A small network was shown many inputs. Here are its activations along a few directions, one row for each input.
Each table varies a few parts of the input and shows all the possible inputs, shuffled.
A made-up example of a description, with smaller parts first: ring(8) and (point or ring(9) or (values(3) and line(4))).
Shared parts are said once, and a part with two or three values counts as separate values.
In the rows, zero is written as 128.

Other details of the inputs vary at random and push rows far along two fixed directions, the same in every table; ignore that.

Rows:
r1: [121  95 123 145 111 118 124  99 127  75 212  88]
r2: [130 146 155  86 131 191 136 148 122 165  88 196]
r3: [133 130 144 118 138 140 121 143 118 148 110 148]
r4: [142 162 105 158 153  66 127 153 137 165  44  98]
r5: [122 103 157 111 127 174 135 114 135 108 180 148]
r6: [103 107 170  74 113 224 128 117 114 129 181 201]
r7: [129 110 108 144 109 107 130 104 133  83 180  92]
r8: [116 124 133  85  88 204 123 118 100 109 181 179]
r9: [110  82 148 131 123 141 125  97 133  87 217 114]
r10: [131 170 121  91 112 171 132 151 111 167  67 187]
r11: [140 119 127 154 146  88 129 129 142 122 119  94]
r12: [141 164  99 166 154  57 129 150 142 160  45  88]
r13: [142 114 125 161 149  75 126 128 142 118 123  82]
r14: [105  86 135 145 122 127 131  88 147  75 225  93]
r15: [122 142 155  82 131 180 121 153 102 180  79 202]
r16: [131 143 146 103 137 160 124 152 113 165  88 171]
r17: [121 127 109 139 107 126 134 108 135  93 170 105]
r18: [140 155  97 131 115 105 126 139 115 139  85 124]
r19: [138 161 106 118 118 122 131 144 121 152  68 145]
r20: [131 132 129 139 141 112 126 136 131 138 112 117]
r21: [120 106 118 165 137  75 127 107 145 101 162  73]
r22: [146 138 108 172 155  52 130 137 150 136  79  73]
Each input here is: point or line(6) or (values(3) and line(5)).
A walk changes only the line(6) part. It starts at r17 and steps to r10. List the rest of the walk in order.
> r19, r7, r18, r8

Rows:
r23: [129 102 138 162 161  96 114 127 144 118 151  94]
r24: [121 169 117 105 121 145 134 148 124 169  60 173]
r25: [119 130 131 107 102 171 130 123 120 113 159 157]
r26: [136 130  99 152 110  93 123 120 126  95 148  89]
r27: [109 128 127  97 110 163 135 112 126 135 138 169]
r28: [100 129 135 106 116 172 140 110 143 121 155 160]
r29: [144  74 161 108 129 154 145 105 148  93 179 135]
r30: [158 174 112 102 109 164 119 158  95 156  72 162]
r31: [108 153 130 105 123 168 141 130 141 146 107 169]
r32: [124 124 161 112 135 173 129 133 122 133 161 146]
r33: [134 136 133 150 155  95 121 147 134 149 100 107]
r34: [123 115  92 154 114  73 130 100 136  99 157  81]
r35: [126  90 136 157 159  82 109 113 141 126 143  92]
r36: [147 166 105  97 106 139 115 161  88 160  59 171]
r37: [159 115 164 113 138 183 150 126 144 111 147 152]
r38: [135 172 118 106 116 157 130 154 115 162  68 169]
r39: [116 114 162 114 131 165 126 129 122 123 171 145]
r40: [140 175  84 147 128  66 129 153 126 162  34 113]
r41: [128 159 139 108 137 165 134 157 109 171  79 159]
r42: [111 102 117 164 135  74 128 108 129 104 154  71]
r43: [106 119 100 162 130  79 140  93 165  97 158  77]
r44: [122 107 126 113  94 158 124 108 113  85 200 137]
r45: [114 116  98 162 121  76 135  97 152  93 163  76]
r46: [116 149 137 106 133 144 128 155 102 174  66 166]
r47: [114 113 116 152 137  77 127 116 121 128 121  89]
r48: [ 99 130 129  98 119 166 140 107 139 137 136 169]
r49: [142 127  87 142 107  81 116 123 109 104 132  94]
r50: [134 112 134 165 153  97 125 121 145 110 170  75]
r51: [158 179  90 145 124  98 125 154 120 153  53 108]
r52: [115 147 134 110 122 187 144 120 147 133 139 156]
r53: [135 179  94 147 134  90 136 150 141 160  45 114]
r54: [159 110 139 154 146 105 148 123 160  95 137  93]
r55: [128 124 130 122 104 174 133 110 131  96 190 128]
r56: [141 180  96 147 134 102 138 147 143 160  53 111]
r57: [120 101 124 110  93 156 124 103 111  86 203 138]
r58: [113  96 165 103 133 157 115 118 117 141 156 158]
r59: [158 109 133 141 146  89 145 129 155 118 101 103]
r60: [140 138 122 156 172  63 109 153 134 178  42 109]
r61: [117 111 164 106 136 160 118 134 118 145 142 161]
r62: [118 105 132 152 141  76 120 112 131 124 141  88]
r63: [129 165 110 102 115 137 128 149 109 170  57 173]
r64: [108 101 164 108 126 157 121 117 116 126 170 150]
r65: [121 117 135 151 141  86 122 127 132 127 134  95]
r66: [156 106 138 145 144  96 145 126 157 106 122  99]
r67: [126  89 138 166 158  85 112 116 147 108 167  82]
r68: [122 102 136 154 146  81 116 118 136 125 144  90]
r69: [108 108 150 121 123 165 132 120 119 107 183 130]
r70: [149 169  71 145 124  48 123 150 113 166  25 108]
r71: [115 100 165 117 134 160 120 124 125 119 181 143]
r72: [143 147 151 117 166 163 120 161 123 177  81 169]
r73: [135 127 123 101  94 169 117 129  97 104 160 154]
r74: [134 122 113  89  94 158 117 125  90 123 141 166]
r75: [132 106 137 164 164 101 116 129 144 116 153  93]
r76: [114 134 106 161 130 101 142 107 166 101 150  83]
r77: [115 122 162 107 131 163 124 137 116 140 143 159]
r78: [113 139 132 105 111 172 136 125 130 127 139 164]
r79: [140 134 100 153 111 100 124 121 127  96 148  87]
r80: [151 111 165 103 134 171 146 135 141 119 129 163]
r81: [107 117 151 110 123 168 130 129 111 126 154 150]
r82: [146 153 118  99 102 167 117 147  95 132 111 163]
Changing only one part turns r30 into r49. The same change can be made to r72. Which row results?
> r60
What do these inputs look like to the network?
> line(6) and (point or line(4) or line(5))
A walk changes only the line(5) part. It starts at r31 and steps to r78. List the rest of the walk in order.
> r25, r26, r73
A walk changes only the line(5) part. It starts at r76 and steps to r53. List the rest of the walk in order.
> r38, r79, r82

Rows:
r83: [133  84 136 157 140  88 149 104 137  91 163  75]
r84: [ 85 153  83 165 111  68 131 114 131 111 141  79]
r85: [155 160 150 104 126 174 149 155 143 150  74 171]
r86: [135 142 122 155 141 114 167 130 156 120 109  96]
r87: [ 98 100 194  60 145 230 114 136 105 171 127 233]
r88: [148 143  82 134 106 136 143 101 156  87 156 106]
r89: [156 181 125 128 126 151 107 184  81 162  79 132]
r90: [119 113 176  89 165 180  94 146 106 193 113 209]
r91: [111 155 143 128 143 137 159 130 156 154  99 123]
r92: [122 123 132 156 157  50 141 122 143 150  85  73]
r93: [116 134 107 115 104 104 110 129 102 148  99 142]
r94: [166 159  77 117 119  94 126 143 122 162  37 138]
r95: [102 135 149 126 154 163 132 135 155 152 116 151]
r96: [125 132 116 193 176  64 111 125 173 139 134  66]
r97: [ 94 115 126 111  85 188 128  87 127  78 233 144]
r98: [159  81 127 180 137  45 133 104 155  73 166  41]
r99: [139  53 189  79 111 212 124 109 119  63 246 185]
r100: [ 92 156 102 113 113  81 112 154  87 182  53 150]
r101: [119  92 126  97  89 171 119  95 103  95 195 158]
r102: [137 172  81 137 113 115 132 125 131 133  85 122]
r103: [160 148 135 117 132 126  93 183  54 169  76 138]
r104: [146  88 140 155 123 125 142 104 172  35 231  85]
What do these inputs look like to the network?
> values(2) and (point or line(4) or line(6))
Changing only the values(2) part turns r91 into r92. The same change can be made to r96. Which row results?
> r90
Change only the values(2) part in r98. List by row number the other rows that result.
> r85
Change only the line(4) part in r100. List by row number the other rows that result.
> r93, r94, r101
